Each row below holds a small network's activations on one input, seen along a few directions.
Each table varies a few parts of the input and shows all the possible inputs, shuffled.
A made-up example of a description, with smaller parts first: ring(5) and (point or line(9) or (values(2) and line(6))).
Shared parts are said once, and a part with two or three values counts as separate values.

Other details of the inputs vary at random and push rows far along two fixed directions, the same in every table; ignore that.

Table:
R1: [-43   5  47   8  40  79  13   5 -60  29 -37  -4  39]
R2: [ 34   5 -47  18 -13 -57 -52  48  21  32  33  28 -67]
R3: [ 38  11 -40  14  54 -70 -23  16 -14  25  80   0 -57]
R4: [ 54  46 -44 -78  10  35  -6  79   3  25 -40  13  20]
R5: [-79 -29  61  42 -33 -13 -16 -46  48   6  25   9 -16]
R6: [ 28  89 -16 -82   2   7  11  53  23  28 -54 -20  19]
R7: [-56 -54  41  52 -30 -27  -2 -44  41 -14  25  59   3]
R8: [ 17 -11   9  22 -14 110  43 -31 -67  -5 -33 -10  19]
R9: [ 54  -2 -36  13 -59 -96   1  -3  47   3  33 -54 -33]
R10: [-41  24  35   6   9 110  26  -5 -43  24 -30  29  10]
R11: [ 60  47 -26 -76  75   7   0  61 -27  14  -8 -27  46]
R12: [-53  25  67  -4  -9  59  53 -12  -3  -2 -48  22  69]
R13: [-19 -16 -27  28  41 117  30 -12 -34 -18 -31  62  30]
R14: [-67 -52  68  43  19  -1 -34 -29  10  19  30 -10 -44]
R15: [  30    8  -66   29    0 -108   13   31   75  -25   30   33  -25]
R16: [-18 -58  47  76 -57 -29  23 -73  18 -30  17  -9  -1]
R17: [-24 -34  -2   6  35 111   2  -2  -3 -33 -47  42  50]
R18: [ 35  78 -33 -48  48  21  43  65 -46  54 -17 -18  -1]
R19: [-26  -1  51 -10  59  28  49 -30 -33 -23 -11  13 111]
R20: [ 39   5 -35 -38 -55 -93 -33  -8  15 -27  18 -43 -64]
R21: [-33 -24  -5  -5  29  90   9 -32  15 -40 -58  43  67]
R22: [  1  24  -3 -17  16 -98 -24  14  47  34  27 -35 -54]
R23: [ 25   7 -41 -24 -20 -80 -48  18  68  18  22  17 -51]
R24: [-57 -68  -4  62  -4 -10 -12 -49  60 -39  25  43   7]
R25: [-62 -62  28  35 -32 -12 -25 -48  48  -4  30  41   2]
R26: [ 87  52 -44 -66 -25   4  27  24   0   3 -56 -57  32]
R27: [ 36  78 -12 -69   7  29   6  82   5  34 -44 -18   2]
R28: [ -7 -65  29  90 -42  17 -27 -51 -22 -10  17 -17 -44]
R29: [ 37   6 -29  20  49 -82 -47  29 -10  21  63 -11 -40]
R30: [ 58  59 -49 -97 -42 -20  40  37 -28 -23 -37 -52  45]
R31: [-42 -56  48  38 -65 -41  10 -72 -10 -59  23  -1 -12]
R32: [-82 -43  64  41   5 -33  -5 -51  28  14  36 -12  -3]
R33: [  23    9  -22  -11   37 -117  -18    8   38    6   70  -25   -2]
R34: [-31 -63  29  52 -50   5 -41 -50 -49 -37  23  -9 -54]
R35: [ 35  11 -59  13  -8 -45 -28  35  17  36  50  39 -84]
R36: [-30 -58  18  47 -45  18 -17 -63 -52 -34  42   2 -71]
R37: [ 37  86 -24 -41   7  27   7  84 -23  43 -43  -8   3]
R38: [ 52  60 -28 -86  70 -16   7  33  -9   7 -18 -28  64]
R39: [ -6 -22  29 -42 -29  90   5 -19 -67 -43 -48 -25  29]
R40: [-53  12  68  -6  29  36  64 -15 -22   6 -37   0  80]
R41: [ 14 -30  34   1 -22 103  16 -25 -38 -16 -50 -32  38]
R42: [ 39   1 -80  44  16 -57 -38  46  33  -1  27  30 -63]
Description of these inputs: line(6) and (values(2) or line(5)).
- Changing only the line(6) part turns R41 into R9. The same change can be made to R39. Which row results? => R30
- Changing only the line(6) part turns R1 into R18. The same change can be made to R37. Which row results? => R10
- List by row number the other rows that have the line(6) part in common with R40. => R7, R12, R15, R16, R19, R31
- Change only the line(6) part in R33. List by row number the other rows that result. => R3, R11, R19, R29, R38
- Change only the values(2) part in R26. List by row number the other rows that result. => R20

Table:
R43: [-19  -7  30   3  26  83  -2   6 -19  16 -25  12  29]
R44: [-33 -46  -5  47 -36 -83 -36 -28  68  -8  48  16 -56]
R45: [  75    5  -45   42 -112  -73   19   10  -14  -11   23  -44  -88]
R46: [  32   19  -16   -6    1 -110   -7    8   25   18   59  -33  -42]
R47: [ 16  49 -18 -19  13 -31 -14  55   3  41  17  -3 -52]
R48: [-63 -41  58  37   0  38  10 -63   7 -18 -18  -2  38]
R49: [  4  13   2  -8  -3  13  -7  16  14   5 -16  22  13]
R50: [-54 -48  49  36   8  40  13 -61 -10 -42  -8   9  44]
R51: [  6  31 -11 -47 -13   3  23  34  22   0 -33   8  36]
R52: [100  76 -99 -56  11 -61   8  79  28  19  -5   1 -16]
R53: [ -3  36 -11 -14  24  24  -1  31 -22  31  -9   3 -12]
R54: [-29 -63  14  70  17   9 -36 -39  15   4  44  23 -51]
R55: [ 45  69 -51 -44  33   1  16  62 -21  33  -6  -1 -22]
R56: [-40 -30  16  42  22   6 -28 -17 -24   1  33  27 -48]
R57: [-12  11   8 -22  16 100  19  -2 -25  -5 -65  27  83]
R58: [-22  19  49 -42  23  70  40 -13 -49  10 -49 -23  98]
R59: [ -4  11  35 -13  -2 -61  -4   4   8  23  24 -28  -8]
R60: [ 58  21 -59 -14  36 -22 -16  59  -5  15  12  -1 -22]
R61: [-42 -57  27  41   9  60 -13 -46 -17 -33  -8  50  31]
R62: [-13  14  39 -45  32  73  43 -10 -68 -13 -40 -13 105]
R63: [  0   4 -22 -20  -8  10  25  -2  21 -16 -14  20  27]
R64: [ -2  31  23 -33   7  18  34  11   4   0 -42 -17  49]
R65: [-37 -59  21  70  11   6 -47 -31  19  13  38  14 -45]
R66: [ 68  76 -55 -65  18 -28  49  50  13   4 -31 -32  33]
R67: [  17  -68   10   14 -111  -55  -68  -68   -4  -47   34  -70 -109]
R68: [-48 -65  11  47 -22 -28 -21 -46  32 -39  36  36 -16]
- Describe the family of inputs behind these rows. => values(2) or (line(4) and line(6))

Table:
R69: [-22 -24  13  34  11 -13 -17 -15  17   5  26  16 -18]
R70: [-11 -25   6  31 -28 -30 -13 -22  22  -8  20   2 -32]
R71: [ 26  36 -15 -39  12  68  29  30 -44   6 -46  -5  40]
R72: [-28 -16  13  20  12  -9 -13 -12  13   2  19  19 -13]
R73: [-24 -24  13  34  13 -12 -18 -16  18   4  23  12 -20]
R74: [ 56  41 -52 -34 -18 -56   2  46  23   7   0 -18 -23]
R75: [ 19  37   2 -52   6  49  30  23 -33   2 -49 -18  55]
R76: [ -6 -28   1  23 -25 -30 -15 -22  14 -16  21  -2 -27]
R77: [-12 -20  19  24 -18 -34 -15 -20  10   0  25 -12 -31]
R78: [ 20  36  -4 -54   4  52  34  18 -33  -1 -48 -18  55]
R79: [ 51  41 -39 -32 -11 -58   5  38   9  13   8 -31 -23]
R80: [-29 -18  15  28  10 -18 -13 -14  15   3  25  18 -19]
R81: [ 12  40  -9 -42  33  52  33  32 -24  11 -41   8  62]
R82: [ -7 -31   4  33 -26 -37 -14 -25  16 -14  27  -3 -33]
R83: [ 57  37 -45 -29 -15 -63   4  37  10   5   9 -28 -23]
R84: [ 44  43 -46 -31  22 -39  -3  53  18  20   2  -7 -11]
R85: [-44 -37  49  10  -8  82  15 -53 -34 -28 -31   8  51]
R86: [-25 -19  11  23  12  -9 -15 -12  13   3  20  19 -10]
R87: [-21 -22  11  24  14  -4 -17 -13  14   4  18  17 -11]
R88: [-55 -46  52  28   1 108   2 -51 -44 -17 -28  23  32]
- Changing only one part turns R74 into R70. The same change can be made to R87. Which row results? => R69
- Describe the family of inputs behind these rows. => values(2) and (point or line(4) or line(5))
- Change only the line(5) part in R70. List by row number the other rows that result. => R77, R79, R82, R83
- Change only the values(2) part in R80. List by row number the other rows that result. => R72
